These are the activations of a small neural network, seen along a few directions. Each row is one input.
In each table, some parts of the input vary, and every possible input appears once, in random order.
Descriptions start from the smaller parts, as in this example, which fits no table here: one of 8 places around a ring, together with either a single point or (one of 2 separate values, together with one of 4 places along a line) or one of 9 places along a line.
Shared parts are said once, and a part with two or three values counts as separate values.

Other details of the inputs shift rows strongly along two fixed directions, in all tables alike. That doesn't count.

A family of inputs:
row 1: [ 39  18  24  23   1 -35  26 -35 -36  19  24   9  10   6 -51]
row 2: [  3 -20  -5  12 -40  20  18 -14  17  17 -21 -12 -27   0 -27]
row 3: [ -6 -37 -17  13  -6   3  -7  84 -23 -14  26 -13  -6 -34 -13]
row 4: [  3 -34 -36  -2   3  -3  11  74 -18 -10  43   2   0 -45 -15]
row 5: [ 10  50  44  -5  31  -5 -26 -24 -38  -5  14  -5  21  13 -31]
row 6: [-36   3 -27   7  -9   7   8 -26  27   5 -39   2   3  10   0]
row 7: [ 43  17  59  19  20 -26  13 -13 -40  10   9   8  10  40  23]
row 8: [ 45  51  -6  11  36 -64 -43 -40 -42 -19  -7   6  18  57 -26]
row 9: [ 23  -7   4 -44 -11  29  22 -12  30  13  -2  -2 -20 -20 -20]
row 10: [ -7 -31 -39  -3  29  29 -15  38 -18 -30  44  37  31 -23   7]
row 11: [ 22  70  10  21  49 -27   5 -31 -28  -2  29  -2  15  -5 -33]
row 12: [-40 -30 -22   2 -10 -26 -29  42 -27 -28  13  20  17 -29  48]
row 13: [ -1  45  43 -10  43 -28 -19 -21 -28   3  -1  -1  36  22 -12]
row 14: [-23 -16 -33  -8 -10   9 -14  -2  22 -13  28  19   4 -41   1]
row 15: [ 23 -63 -51 -10  -8 -41 -34  68 -25 -35   5  14 -10  11  -8]
row 16: [-22 -29 -25   2  20  10 -19  48 -36 -30  10  29  24  -1  56]
row 17: [  4  56  41 -14  28 -30 -11 -21 -50  -5  -2   6  20  24  15]
row 18: [ 30  27  47  31  -4 -61  23 -27 -59  15  -8   1   8  30  -6]
row 19: [-15  11 -47  -7 -20  31  23 -46  37   1 -15  10 -13  -9 -19]
row 20: [ -6  41 -17 -56  -8  65  24 -79  76  15 -28 -13 -35   4 -10]
row 21: [-47 -38 -19   7   3 -23 -37  44  -4 -21  17  16  33 -29  20]
row 22: [ -2 -13  10 -13 -52   1  19 -24  40  20 -24 -17 -31   2  40]
row 23: [ 27 -18  -4 -12  -1  44  23 -16  35  19  15  11 -20   3  -4]
row 24: [ -3 -63   2   9  12   4  -8  72  -9  -5  20  22  23  -1  20]
row 25: [-24  36 -26  -3   3  10  11  -6  16  -3 -33 -15 -27   1  38]
row 26: [-23   7 -25  13 -22  28   0 -27  18  -4 -24  -1 -14   1 -19]
row 27: [  1 -60 -19  -4 -23 -13 -10  51 -10  -4  52  19  13 -53  -7]
row 28: [ -7   2  -1  -4 -44  26  49 -66  80  41 -64 -27 -43  32  -7]
row 29: [ -4 -44   2   4 -43  13 -13  22  19   5  14 -11 -12 -28  -4]
row 30: [ 10  -9  12 -38 -32  55  12 -16  53  16 -35 -26 -40  -7 -12]
row 31: [ 48  12  60  31  25  -1  -6 -14 -32  14  26   1  11  27 -22]
row 32: [  2 -13  22 -34 -11  14  14   3  37  14 -31 -14  -9   3   1]
row 33: [ -7   0  -1   0  -6   5  28  11  39  18 -21 -34 -21   6   2]
row 34: [-31  25 -25   1  18  12   4  -5  37   5 -30 -21  -9   1  12]
row 35: [-18  30 -23   7   5  33  -3  -6  29  -5 -15 -23 -26  -9  -7]
row 36: [-15 -32 -21  13  21  35 -35  49 -24 -32  29  20  27 -10   9]
row 37: [  5 -27   9 -37 -21   2  11  39  -5  -6 -21   2 -10 -13  31]
row 38: [ 21  11  64  25   1 -56  -5 -21 -13  25  17 -11  26  15 -12]
row 39: [ -2  47  18  28  10 -47   3 -36 -54  -1 -12  15  17  28   6]
row 40: [-20  -3 -11  -3  22  39  -2 -22  37   1 -20   0  10  24  27]
row 41: [-33 -18 -15   6 -19  16 -32   8  16 -15  13   3  -3 -27   3]
row 42: [ 32  48  49  23  19 -55  23  -4 -48  11   6 -23  -2  25   5]
Description of these inputs: one of 2 separate values, together with either a single point or (one of 4 places along a line, together with one of 5 separate values).
Changing only the choice among 2 separate values turns row 19 into row 1. The same change can be made to row 35. Which row results?
Answer: row 3
Changing only the choice among 2 separate values turns row 14 into row 27. The same change can be made to row 12. Which row results?
Answer: row 22
Change only the choice among 2 separate values in row 15. List by row number the other rows that result.
Answer: row 8
Change only the choice among 2 separate values in row 30. List by row number the other rows that result.
Answer: row 5
Change only the choice among 5 separate values in row 13. List by row number the other rows that result.
Answer: row 6, row 21, row 34, row 40
Change only the choice among 5 separate values in row 25. List by row number the other rows that result.
Answer: row 12, row 16, row 17, row 39

A family of inputs:
row 43: [ 11 -15  -6  16  31   5 -17  55 -40 -15  41  17  24 -14 -22]
row 44: [  2  -4  24  26   7 -62 -20  49 -58  -8  31  -3  30 -22 -18]
row 45: [-12 -30 -19 -33 -21  40  10  34  48   5 -30 -20 -32  -9  13]
row 46: [-25 -78 -52 -21 -29  41  15  84  24  -9 -22   8 -24 -16  44]
row 47: [-33 -58 -15 -25 -35  32  -8  45  38  -5  -7  -3  -7 -30  23]
row 48: [ 20  31  38  18  19  10  -3 -53   6  19  20  -1  15  11 -26]
row 49: [ 11  25  19  11   6 -34  10  -7 -37   4  26   2  13 -15 -24]
row 50: [ 19 -21  -7  -3   9 -40 -21  47 -63 -21  45  31  27 -21 -19]
row 51: [ 12  43  19  32  13 -11  11 -48   4   9  16  -9   0   6 -40]
row 52: [ 22 -24  10  22   1 -51 -11  32 -57 -10  15  17  20  16   1]
row 53: [ -9 -17 -27 -37 -51  41  13 -31  82  14 -54 -27 -54   9   3]
row 54: [ 47  62  50  -8  25  -3  27 -62   2  23   0 -14 -16  25 -18]
row 55: [ 33  52  62  -4   7  -1  17 -81   1  29   7  -7   2  15 -14]
row 56: [-30  -4   4  13  39 -26 -44  43 -61 -34  33  34  53 -11  22]
row 57: [ 17  29  35  32  -6 -39  24 -37 -12  21 -11 -15  -6  25   1]
row 58: [-22  -3 -28  -4  32   4 -25  53 -34 -36   5  15  22  -6  27]
row 59: [ 22  12  55  17   3 -20  15 -43  -8  24  -8  -7   9  31  12]
row 60: [  9   9 -29 -13 -21  51  15 -70  73  16 -29 -16 -41  17 -25]
row 61: [-40  44 -34 -10 -12  28  16 -62  60   8 -49 -23 -29  14  22]
row 62: [-54 -53 -97 -32 -17  34 -25  51  33 -36 -28  20  -7 -24  39]
Describe the family of inputs behind these rows.
Answer: one of 4 separate values, together with either a single point or one of 4 places along a line
Changing only the choice among 4 separate values turns row 44 into row 53. The same change can be made to row 51. Which row results?
Answer: row 60
Change only the place on the line of 4 in row 48. List by row number the other rows that result.
Answer: row 47, row 55, row 59
